These are the activations of a small neural network, seen along a few directions. Each row is one input.
Each table varies a few parts of the input and shows all the possible inputs, shuffled.
Descriptions start from the smaller parts, as in this example, which fits no table here: one of 6 places along a line, together with either a single point or one of 11 places around a ring or (one of 3 separate values, together with one of 5 places around a ring).
Shared parts are said once, and a part with two or three values counts as separate values.
In the rows, 128 means zero.

Other details of the inputs shift rows strongly along two fixed directions, in all tables alike. That doesn't count.
These rows show it; all are for the same input, with only those details redrawn:
[ 84 153 162 143 122 121 122 118 170  89  94  83]
[131 110  79 124 196 162 177 182  34 149 165 122]
[ 47 183 145  53 131  98  88  97  70 105 152  65]
[105 135 158 177 128 136 144 135 192  91  81  96]
[131 110  80 124 196 162 177 182  35 149 165 122]
[103 134 115 118 163 139 146 149  81 124 142 101]
[105 135 158 177 128 137 144 134 193  92  80  95]
[105 135 159 177 128 136 143 134 192  91  81  95]

Rows:
R1: [ 88 169 172 156 123 115 112 125 160  90  97 101]
R2: [142  99 152 147  88 113 119 113 187 115  79 131]
R3: [ 96 179 168 159 134  98 106 118 167 104 110 120]
R4: [153 132 132 117 115 131 121 115  72 172 144 157]
R5: [114 139 152 179 135 123 131 134 207 104  96 104]
R6: [108 184 130 143 131 115  98  92 190  88 131 124]
R7: [150 143  70 126 212 164 152 168  50 145 183 171]
R8: [155 128 168 164  80 128 117 105 180 138  87 145]
R9: [185 107  94 116 140 159 154 153  35 196 165 169]
R10: [101 163 149  54  93  87  62  74  55 148 159 119]
R11: [151 123 138 226 170 157 182 188 141 120  99 161]
R12: [156 111 117  82 104 133 134 136  92 159 145 133]
R13: [ 88 174 176 159 124 112 113 125 156  91  97 109]
R14: [115 123 145 123  83  98  93 101 157 122  92 126]
R15: [193  74 121 165 111 154 171 160 162 150 100 156]
R16: [ 97 173 164 157 133 101 105 118 173 104 108 112]
R17: [183 113 100 122 141 159 154 147  32 199 166 175]
R18: [125 152 126 173 132 133 123 112 222  87 123 128]
R19: [ 84 153 163 143 122 121 122 118 172  89  94  83]
R20: [186  67 115 182 125 148 160 158 153 143  93 163]
R21: [136 115 107 120 122 116 110 126  74 157 133 152]
R22: [126 100  78 114 197 165 191 174  39 146 165 116]
R23: [117 144 155 184 136 121 127 135 204 103  95 110]
R24: [162 100  80 138 156 138 142 151  23 186 155 185]
R25: [101 182 148 138 137 126  95 105 186  86 115 125]
R26: [ 45 178 145  47 132  99  94  94  74 103 153  61]
R27: [121 157 143 172 140 143 118 124 214  87 104 132]
R28: [169 121  85 202 173 165 166 156 180 117 137 161]
R29: [194  74 123 154 105 157 179 164 168 148 103 153]
R30: [104 122 107 107 169 128 151 141 104 133 159 102]
R31: [ 55 180 136  53 138  86  81  95  90 117 167  71]
R32: [ 88 157 145 124 129 133 107 105 200  84 125 108]
R33: [ 97 164 130 132 123 118 104  96 201  86 142 111]
R34: [140  87 110  81 122 115 138 130  90 139 136 136]
R35: [ 84 164 134  59  96  78  56  76  51 145 147 125]
R36: [ 99 141 139   7  82  86  92  90  78 133 158  99]
R37: [158 116 119  89 104 135 130 135  89 162 145 135]
R38: [144 123 125 125 126 120 112 115  66 159 137 160]
R39: [121 111 152 104  85  98 106 100 162 111  98 118]
R40: [ 80 146 147 115 125 133 120 101 205  80 130 105]
R41: [101 158 146  49  92  87  63  78  58 145 160 113]
R42: [154 101 117  70 103 129 148 139 100 151 143 131]
R43: [132 102 143 151  86 109 117 115 188 118  75 134]
R44: [116 127 147 129  84  99  89  99 152 124  93 130]
R45: [174  81  80 116 154 144 146 159  35 175 158 165]
R46: [161 112 101 193 178 179 166 170 178 114 124 158]
R47: [156 118 162 152  77 126 119 113 188 131  87 134]
R48: [105 165 148  43  85  94  68  79  62 151 157 112]
R49: [188  61 120 166 117 146 173 160 163 141 102 155]
R50: [171  55 105 168 123 140 177 159 163 138  88 163]
R51: [189  67 119 172 117 149 165 158 159 145 101 157]
R52: [127 130 158 131  88 103  88  95 147 124  99 130]
R53: [155 111 118  93 109 130 128 132  87 159 144 136]
R54: [148  89  89 183 163 169 190 158 196 112 154 152]
R55: [133 128 161 122  80 105  93  97 154 125 106 123]
R56: [152 101 116  79 109 126 139 135  93 152 145 133]
R57: [152  95  88 188 164 169 184 159 194 113 152 151]
R58: [150 127 172 176  88 120 111 100 172 135  89 152]
R59: [173  59 105 175 123 141 170 160 160 141  89 163]
R60: [141 118  61 114 204 174 160 173  64 144 192 151]
R61: [135 102  71 119 203 151 176 178  56 159 182 124]
R62: [130 170  87 127 173 132 124 121 104 121 172 148]
R63: [100 149 140  35  89  86  69  85  65 139 159 105]
R64: [107 145 121 128 163 136 137 154  76 124 143 111]
R65: [108 170 149  39  80  99  71  81  63 154 159 110]
R66: [145 117 120 119 125 120 111 119  70 157 137 153]
R67: [ 96 167 161 154 132 103 105 119 177 103 110 104]
R68: [114 140 126 164 127 134 131 113 228  87 130 123]
R69: [ 49 188 148  57 131  97  83 101  68 105 152  69]
R70: [138 141 165 111  68 117 100  99 160 134 106 120]
R71: [134 105  63 107 202 176 172 170  69 142 198 147]
R72: [186  57 119 158 117 145 179 160 166 138 101 155]
Q: The inputs of R27 and R46 match in every part but one. If R1 is changed in the same way as R27 into R46, which row does it become?
A: R64
Q: What do these inputs look like to the network?
A: one of 8 places along a line, together with either one of 4 places along a line or one of 5 places along a line
Q: Which other rows agree with R31 in the place on the line of 8? List them by row number.
A: R2, R12, R15, R19, R32, R43, R51, R68
Q: Which other rows agree with R63 in the place on the line of 8? List them by row number.
A: R5, R14, R20, R33, R37, R53, R60, R69
Q: Change only the place on the line of 5 in R47. List by row number the other rows that result.
A: R44, R45, R55, R70
Q: Change only the place on the line of 4 in R71. List by row number the other rows that result.
A: R26, R57, R61

Rows:
R73: [119 116  90 125 172 143 136 136 141 120 167 127]
R74: [149 103 166 182  65  89 113  96 220 115  65 138]
R75: [185 108 112 130 125 171 166 161 121 169 154 159]
R76: [173 115 127 101 113 132 152 143 122 160 143 131]
R77: [132 132 191 198  69 116  90  96 216 124  52 137]
R78: [130 175 178 139  88 133 109  99 213  98 111 128]
R79: [106 151 111 154 167 118 118 134 101 124 126 116]
R80: [109 108 127 137 141 120 136 141 101 127  92 116]
R81: [ 52 185 143  52 130 109 105  98  52 114 170  69]
R82: [112 181 118  82 146 130 111 125  97 125 188 115]
R83: [100 105 109 131 152 106 131 131 120 113 135 138]
R84: [135 123 160 176  65 102  99  96 218 120  76 156]
R85: [ 53 146 118  26 133  93  83  78  95  94 184  85]
R86: [ 51 177 138  24 122 101  96  93  85 105 187  66]
R87: [129 148 161 177  94 102  95  93 205 101  84 162]
R88: [161  96 115 105 126 152 171 173 118 142 135 121]
R89: [120  86 104 126 145 113 145 144 111 128 113 140]
R90: [144  76 108 136 116 117 139 150 112 133 112 143]
R91: [162  97 129 136 139 159 176 181  92 158 117 124]
R92: [138  99 111 108 147 155 180 166 119 132 138 117]
R93: [155 132  98 187 183 148 139 163  92 143 125 159]
R94: [112 123  96 148 173 117 130 141 118 129 145 146]
R95: [136 142 207 145  76 116 119 100 185 128  80 107]
R96: [141 105 119 140 158 164 189 176  95 143 115 121]
R97: [129 139  95 112 158 136 113 121 138 116 159 137]
R98: [129 134 102 140 168 163 162 162 129 129 174 119]
R99: [ 45 222 143  48 134 100  77  88  56 115 183  64]
R100: [ 76 143 147  53 102  86  71 107  41 129 130  89]
R101: [130  81  95  99 146 137 152 140 131 119 131 124]
R102: [167 116  89 133 140 156 140 127 125 133 153 173]
R103: [164  92 106 107 101 126 134 110 135 143 134 133]
R104: [146 125  88 158 175 125 130 149 113 132 140 171]
R105: [123 161 172 176 105 116  88 100 159 110  87 147]
R106: [169  63  80 116 129 150 164 161 121 138 132 137]
R107: [137 118 193 184  73  98 102 100 194 124  58 122]
R108: [131 158 190 134  85 133 104 104 165 138 100 125]
R109: [180  86  79 131 121 163 152 132 124 167 146 171]
R110: [131  98  98 174 175 143 166 164  89 131 118 136]
R111: [153 159 145 143 140 156 134 134  94 142 141 150]
R112: [107 196 165 144 126 128 103 109 155 107 119 102]
Q: What do these inputs look like to the network?
A: one of 5 places around a ring, together with one of 8 places around a ring
Q: The inputs of R74 and R89 match in every part but the place on the ring of 8. If R103 is changed in the same way as R74 into R89, which row does it become?
A: R101
Q: The inputs of R102 and R106 match in every part but the place on the ring of 8. If R111 is changed in the same way as R102 into R106, which row does it become?
A: R91
Q: Change only the place on the ring of 8 in R82. List by row number the other rows that result.
A: R75, R76, R78, R86, R88, R92, R98

Rows:
R113: [124 120 126 137 136 135 148 137 126 126 129 119]
R114: [110 154 171 124  87 111  95  91 172 110  97 115]
R115: [135 137 129 139 139 133 131 134 125 132 137 131]
R116: [126 123 116 131 145 139 136 133 134 123 141 136]
R117: [133 129 121 142 144 128 132 134 124 134 135 132]
R118: [142 109 118 140 130 129 132 135 114 139 126 141]
R119: [130 126 121 146 142 127 134 136 124 130 123 136]
R120: [ 82 182 121  32 136 101  80 104  19 137 188 107]
R121: [109 146 162 131  87 102  95  93 177 114 105 112]
R122: [131 131 123 141 141 133 134 141 115 128 123 138]
R123: [127 123 117 133 140 140 136 136 135 123 130 124]
R124: [143 113 123 135 131 136 133 135 108 138 123 144]
R125: [143 114 112 128 129 135 142 134 135 127 135 142]
R126: [142 102 126 132 130 135 151 148 128 138 125 131]
R127: [145 124 123 136 126 137 136 132 122 145 133 139]
R128: [110 143 157 114  91 107 102  98 185 100 102 107]
R129: [146 105 120 130 131 137 146 146 131 134 123 130]
R130: [127 121 120 134 139 139 141 138 129 124 128 119]
Q: What do these inputs look like to the network?
A: one of 2 separate values, together with either one of 4 places along a line or one of 5 places around a ring
Q: A walk changes only the place on the line of 4. It starts at R126 and steps to R129. List the rest of the walk in order.
A: R128, R125
